These are the activations of a small neural network, seen along a few directions. Each row is one input.
Each table varies a few parts of the input and shows all the possible inputs, shuffled.
Descriptions start from the smaller parts, as in this example, which fits no table here: one of 4 places along a line, together with either a single point or one of 9 places around a ring or (one of 3 separate values, together with one of 8 places around a ring).
Shared parts are said once, and a part with two or three values counts as separate values.

Rows:
x1: -50 7 11 -11 29 -32 32 27 27 -9 -18 -1 14 -19 -20 5
x2: 33 20 -11 12 -30 18 -13 -4 -13 21 7 -11 -10 6 8 -6
x3: -12 -30 8 10 3 -5 17 7 -40 -25 33 13 0 17 11 23
x4: 19 -28 4 -3 -23 8 -34 -24 -10 6 8 13 -29 5 16 -2
x5: -30 -48 32 7 -12 -20 36 16 -18 -31 22 -7 -9 -10 6 14
x6: 30 -14 1 -1 -16 12 -36 -30 6 11 2 8 -13 2 -2 -12
x7: -7 -13 8 0 4 -3 35 -5 25 -20 -19 -27 20 -27 -31 -13
x8: 25 7 -5 -9 4 10 -37 -29 21 18 -18 0 -3 -3 -7 -17
x9: -19 26 -2 -12 28 -11 -37 1 28 29 -25 35 -10 0 11 2
x10: 12 49 -12 -5 0 8 -15 18 5 30 -15 0 0 6 12 -5
x11: 20 42 -16 -3 -13 18 -14 -3 1 29 -4 -22 0 5 0 -11
x12: 2 -25 20 -7 -14 -4 -33 -13 -23 10 25 26 -35 11 31 16
x13: -26 -7 11 -6 14 -16 34 17 30 -19 -27 -13 23 -17 -24 -6
x14: -33 27 -14 -6 45 -15 12 20 13 -8 -3 14 20 8 -9 10
x15: 13 2 6 12 -28 10 -10 17 -35 22 19 12 -34 14 37 22
x16: 9 -28 -6 13 -4 1 15 -6 -31 -28 18 0 7 5 0 4
x17: 24 5 -9 11 -36 15 -12 4 -27 18 12 -6 -24 8 24 6
x18: 9 6 -16 4 19 15 14 -15 9 -19 -7 -12 26 2 -22 -9
x19: -17 57 -14 -9 11 1 -15 28 8 40 -8 13 -9 8 13 5
x20: -9 14 -13 -3 30 3 13 8 15 -17 -13 3 29 11 -14 -2
x21: 11 -10 -12 9 1 7 14 -17 -12 -23 19 -10 23 7 -15 -3
x22: -16 -46 17 3 -18 -12 36 1 -9 -29 15 -23 1 -17 -7 -2
x23: 3 -30 16 8 -12 -9 35 -6 5 -28 2 -22 13 -26 -22 -11
x24: 6 16 -2 -16 16 0 -38 -10 27 22 -24 17 1 3 5 -9
Q: Changing only one part turns x5 into x23. The same change can be made to x12. Which row results?
A: x6
Q: What do these inputs look like to the network?
A: one of 4 places along a line, together with one of 6 places along a line
Q: Change only the place on the line of 4 in x16. List by row number the other rows that result.
A: x4, x17, x22

Rows:
x25: 30 34 -16 -10 4 15 -42 -21 17 31 -16 2 -1 5 1 -17
x26: -7 -58 25 1 -12 -13 19 -15 -6 -33 13 -11 1 -14 -10 0
x27: -12 -41 13 10 -11 -7 27 1 -17 -33 19 -6 2 -2 -3 7
x28: 10 8 7 -11 1 -3 -48 -12 2 29 -2 30 -30 5 23 4
x29: 12 35 -8 -15 17 0 -46 -10 23 33 -24 21 -6 3 7 -8
x30: -7 -20 6 12 -18 7 21 14 -27 -13 21 -4 -8 11 12 16
x31: -5 -12 5 -9 15 -10 23 -13 27 -22 -14 -23 28 -21 -33 -17
x32: 7 -4 -8 14 -14 12 25 7 -23 -14 14 -17 7 6 -1 5
x33: 31 5 -8 6 -27 20 -19 -11 -14 17 7 -6 -15 8 14 -5
x34: 14 -10 -2 6 -26 14 -24 -6 -22 14 15 11 -26 13 24 7
x35: -13 34 -11 -3 18 -3 -3 17 13 16 -14 9 7 4 -1 3
x36: 4 33 -19 1 5 11 1 7 7 13 -6 -9 12 6 -8 -5
x37: -5 24 -13 3 8 10 25 17 5 -2 -6 -17 18 4 -12 -1
x38: -26 6 6 -5 26 -16 26 16 23 -15 -16 -1 21 -12 -18 -2
x39: -2 37 -13 -7 14 1 -24 7 16 26 -21 15 -3 4 7 -2
x40: 18 3 -10 10 -21 14 2 -2 -20 4 14 -11 -2 8 5 1
x41: 4 -13 4 8 -25 10 -2 5 -24 5 21 3 -17 12 17 12
x42: 5 -26 6 8 -13 1 30 -3 -10 -28 10 -21 12 -8 -13 -5
x43: 43 4 -8 -1 -21 19 -42 -28 -8 23 4 1 -15 7 13 -11
x44: -26 -37 23 -8 17 -30 15 -6 9 -27 -1 4 5 -20 -11 1
x45: 9 -42 13 1 -11 -6 23 -21 0 -31 5 -25 13 -18 -21 -11
x46: -15 7 2 -1 4 -8 -6 15 -9 10 7 17 -13 7 15 14
x47: -23 -10 14 -12 29 -23 18 -2 33 -17 -22 -4 23 -24 -25 -9
x48: -26 -1 7 5 9 -9 18 24 -12 -7 8 11 -7 5 9 19
x49: 16 36 -21 -3 1 15 -20 -4 10 24 -13 -4 2 7 0 -10
x50: -10 5 -7 0 16 -4 31 4 16 -21 -9 -19 29 -9 -27 -10
x51: 28 -12 2 -3 -23 13 -46 -23 -14 22 12 17 -29 12 25 0
x52: -29 -21 15 0 15 -23 23 12 -1 -24 4 7 4 -9 -3 8
x53: -3 10 2 -2 -2 -2 -26 5 -6 21 2 24 -27 7 22 10
x54: -24 26 -6 3 23 -4 21 26 10 0 -12 4 13 2 -7 9
Q: Changing only one part turns x30 into x26. The same change can be made to x37. Which row results?
A: x31
Q: What do these inputs look like to the network?
A: one of 5 places around a ring, together with one of 6 places along a line
Q: Change only the place on the line of 6 in x29. List by row number the other rows that result.
A: x35, x38, x39, x47, x54

Rows:
x55: 24 -25 7 3 -21 6 -32 -27 -13 6 9 12 -26 -1 13 -3
x56: -4 -28 1 5 12 -1 40 -13 6 -44 2 -23 37 -8 -35 -9
x57: 3 21 -6 -18 23 -11 -31 -15 27 18 -19 11 5 -6 -5 -12
x58: 36 12 -14 7 -27 25 -28 -11 -32 23 26 1 -19 23 23 4
x59: 27 -5 1 -8 -3 9 -33 -33 17 9 -11 1 -3 -4 -6 -17
x60: -15 17 1 -2 5 -5 21 12 30 4 -26 -19 11 -22 -21 -12
x61: -6 -47 11 10 -4 -8 38 -8 -22 -45 28 -14 17 -4 -15 5
x62: 15 57 -31 -9 14 11 -28 4 8 33 -11 4 9 15 4 -7
x63: -28 -42 10 10 6 -12 37 10 -18 -42 17 2 9 2 -2 15
x64: -42 -12 9 3 34 -19 42 21 8 -34 -1 7 21 -5 -17 12
x65: -29 -7 -5 0 36 -13 42 3 20 -36 -9 -13 38 -11 -37 -4
x66: -25 14 12 0 5 -15 20 32 12 4 -20 0 -5 -14 3 5
x67: 14 -1 4 -3 -14 0 18 -2 11 -3 -10 -33 13 -19 -14 -17
x68: 9 -25 13 13 -37 3 19 0 -14 -7 8 -19 -16 -15 2 0
x69: -16 -19 18 1 -24 -10 18 20 -11 -1 9 -8 -16 -6 12 8
x70: -14 11 10 -10 18 -10 -29 1 18 20 -14 32 -16 -2 11 6
x71: 11 15 -13 7 -18 20 -27 8 -29 24 14 18 -27 29 34 15
x72: -4 -22 13 -3 -11 0 -31 -10 -6 12 8 26 -30 6 20 10
x73: 43 35 -26 -4 -8 25 -30 -13 -7 25 2 -8 5 19 7 -12
x74: 1 50 -15 -5 13 5 -26 21 -5 34 -3 22 -8 22 22 11
Q: What do these inputs look like to the network?
A: one of 4 places along a line, together with one of 5 places around a ring
Q: Changing only the place on the line of 4 turns x58 into x61. The same change can be made to x74. Which row results?
A: x64
Q: Change only the place on the line of 4 in x67. List by row number the other rows that result.
A: x56, x59, x73
Q: Change only the place on the ring of 5 in x60. List by row number the other rows that result.
A: x66, x67, x68, x69
Q: Change only the place on the ring of 5 in x70. List by row number the other rows that result.
A: x55, x57, x59, x72
